A small network was shown many inputs. Here are its activations along a few directions, one row for each input.
In each table, some parts of the input vary, and every possible input appears once, in random order.
Descriptions start from the smaller parts, as in this example, which fits no table here: one of 3 separate values, together with either a single point or one of 9 places around a ring or (one of 4 places along a line, together with one of 8 places around a ring).
Shared parts are said once, and a part with two or three values counts as separate values.
In the rows, zero is written as 128.

Other details of the inputs shift rows strongly along two fixed directions, in all tables alike. That doesn't count.

Table:
row 1: [ 99 156  95 107 131 150 140 122 147 128 155  91  61]
row 2: [160 108 140 142 126 106 106 135 100 159 105 164 177]
row 3: [109 137 135 110 155 110 146 130  95  74 159 124 165]
row 4: [147 129 104 162 108 119 108 132 192 159  81 146  89]
row 5: [ 80 120 155 113 147 146 150 108  77  86 159 132 151]
row 6: [125 119 133 132 125 136 124 128 150 153 122  98 127]
row 7: [114 131 126 122 131 126 150 122 154 108 133  86 131]
row 8: [111 164 100 123 126 145 119 120 129 130 163  65  82]
row 9: [133 143 168 100 106 187 158 172  86  82 144 116 149]
row 10: [103 148 131 123 144 142 136 103  74  79 180 139 136]
row 11: [172 119 148 161 121  84 114 129 137 122  98 184 180]
row 12: [141 107 165 152 126 120 124 115 132 142  95 179 176]
row 13: [116 119 158 127 137 129 139 123 125 137 130 134 153]
row 14: [121  96 124  93 152 131 135 135  80 126 135 156 150]
row 15: [172 109  93 128 110 103 115 147 181 174  78 118 107]
row 16: [148 120 156 158 107 134 117  93 129 141 106 178 144]
row 17: [100 108 157  84 153 128 152 124  80  95 157 110 164]
row 18: [187 159 107 132  90 165 132 201 184 131  86 109  64]
row 19: [ 91 145 118 127 125 148 143 123 156 130 152  57  85]
row 20: [122 134 110 132 125 128 150 122 176 106 140  66 109]
row 21: [143 165 116 157 106 124 108 120 166 163 120 109  92]
row 22: [106 138 135 128 154 123 136 127  96  92 156 138 164]
row 23: [153 105 143 126 134  95 127 133 136 124  87 199 162]
row 24: [142 118 147 134 124 124 115 109 109 137  98 220 143]
row 25: [104 122 110  83 143 152 139 117  71 119 157 127 109]
row 26: [128 114 137 125 133 121 115 129  67 131 135 146 160]
row 27: [ 91 126 117 101 164 138 152 129 108  87 156 136 129]
row 28: [140 146 104 165 125 119 120 130 171 124 134 108 121]
row 29: [131  96 151 127 119 132 121 118  92 152 113 143 153]
row 30: [108 160 103 133 138 127 135 140 159 126 161  66 103]
row 31: [152 131 100 127 120 105 122 144 145 144 120  79 126]
row 32: [157 185 116 131  97 168 137 196 135  93 144  69 101]
row 33: [133 150 100 169 115 123 114 127 167 123 133 100  99]
row 34: [ 99 125 106 120 144 140 142 123 122  89 155 131 101]
row 35: [157  95 145 112 133  96 116 141 125 142  91 186 158]
row 36: [157 112  94 143 103 122 103 140 168 184  82 128  90]
row 37: [ 98 139 100 105 150 136 148 141 153 120 153  93  90]
row 38: [108 125 128 110 144 145 141 104  84  90 156 178 127]
row 39: [124 126 100 133 140 132 138 130 158 112 134 130 107]
row 40: [175 122 139 148 115  86 100 142 153 158  89 143 155]
row 41: [ 89 138 149 113 154 126 138 128  67  93 173 134 149]
row 42: [169 118 107 149 116  99 122 136 196 138  86 150 115]
row 43: [143 120 128 115 134 100 134 143 157 137 105 148 126]
row 44: [101 125 101  97 152 141 137 141 131 119 153  97 100]
row 45: [139 118 151 134 139 110 109 136  98 136 125 161 172]
row 46: [140 130 114 124 116 135 108 122 143 160 110 144  92]
row 47: [153 146 121 146 118  91 120 143 179 146 112 104 126]
row 48: [126 152 110 162 118 121 113 128 158 130 124 107 109]
row 49: [122 139 100 136 120 127 123 139 182 153 115 108  70]
row 50: [ 98 102 142  93 151 147 150 121  65 114 160 111 163]
row 51: [149 117 156 150 121 106  94 131 103 151 105 176 160]
row 52: [123 123 129 140 112 138 116 124 155 158 117  90 103]
row 53: [100 125 128 128 141 146 151 114 130  97 160 103 136]
row 54: [143 109 173 133 113 133 109 103  97 160 104 181 158]
row 55: [159 120 145 138 114 118 100 114  80 160 109 179 161]
row 56: [ 99 116 144  93 137 158 144 102  52 118 161 120 143]
row 57: [120 104 137  95 138 127 149 126  94 119 139  97 153]
row 58: [ 99 151 119 129 120 159 140 100 140 120 148  87  97]
row 59: [ 95 126 103 101 143 143 131 137 121 118 151 100  86]
row 60: [163 117 151 151 106  98 122 130 186 170  80 134 142]
row 61: [115 168 106 142 123 139 123 112 137 118 149  98  98]
row 62: [126 106 162 149 125 130 128 106 107 116 121 173 161]
row 63: [139 121 175 141 111 129 118 102 114 160 105 183 152]
Each input here is: one of 3 separate values, together with either a single point or (one of 4 places along a line, together with one of 5 places along a line).
Changing only the choice among 3 separate values turns row 35 into row 17. The same change can be made to row 27. Which row results?
> row 12
Changing only the choice among 3 separate values turns row 54 into row 46. The same change can be made to row 50. Which row results?
> row 14
Start at row 61 and move only the place on the line of 4, one step at a time. The first step leads to row 48. Which rows follow, in order?
> row 22, row 3
Change only the place on the line of 5 in row 16. List by row number the other rows that result.
> row 54, row 56, row 58, row 63
Change only the place on the line of 5 in row 20. List by row number the other rows that result.
> row 7, row 17, row 57, row 60

Table:
row 64: [136  78 146  97 145 113 120 127  98 129  74 213 155]
row 65: [166 148  96 200  89  97 115 124 234 133  89  73 117]
row 66: [ 98 150 109 128 157 107 144 112 156 115 157  93 119]
row 67: [164 147  95 181  70 107  77 123 200 206  81  51  74]
row 68: [ 90 143 120  96 148 184 155 103  56  67 182 143  98]
row 69: [ 70 119 146 102 140 141 137 110  93 132 155  89 104]
row 70: [109 104 153 145 149 100 117  83 128 127  92 210 170]
row 71: [131 129 161 132 139 146 135 134  50 112 142 220 155]
row 72: [101 159 130 112 132 161 122 154 102  92 168 117 101]
row 73: [ 98 150 122 123 157 116 154 110 133  79 156  80 137]
row 74: [171  99 135 118 133  90 118 151 103 148  87 203 166]
row 75: [134 123 115 144 115 151 124  97 153 192 116  83  88]
row 76: [ 89 120 110 131 145 111 132  98 137 104 178 123 109]
row 77: [114 119  92  87 159 130 139 152 118 110 153 108 108]
row 78: [161 129  97 106 131 122 130 164 184 132 117  80 107]
row 79: [136 175 128 136 116 149 141 161 146 109 134  96  84]
row 80: [187 106 171 188  85 117 109 144 164 195  74 133 177]
row 81: [151 110 184 127 113 122 114 115  85 157 104 168 207]
row 82: [133 111  80 105 116 129 135 143 188 160 113 111  81]
row 83: [ 89 143 112 126 164 114 136 110 141 113 167 116 129]
row 84: [ 85 146 119  86 129 173 147 110  53  70 187 137 106]
row 85: [187  91 170 118 128 102 134 166 108 111  85 179 197]
row 86: [ 93 125 111 123 127 146 123 122  94 150 171  70 116]
row 87: [178 148 169 160  87 142 115 162 146 129  92 177 166]
What do these inputs look like to the network?
> one of 4 separate values, together with one of 6 places along a line
Changing only the choice among 4 separate values turns row 72 into row 74. The same change can be made to row 71. Which row results?
> row 77
Change only the place on the line of 6 in row 80. List by row number the other rows that result.
> row 67, row 69, row 75, row 81, row 86
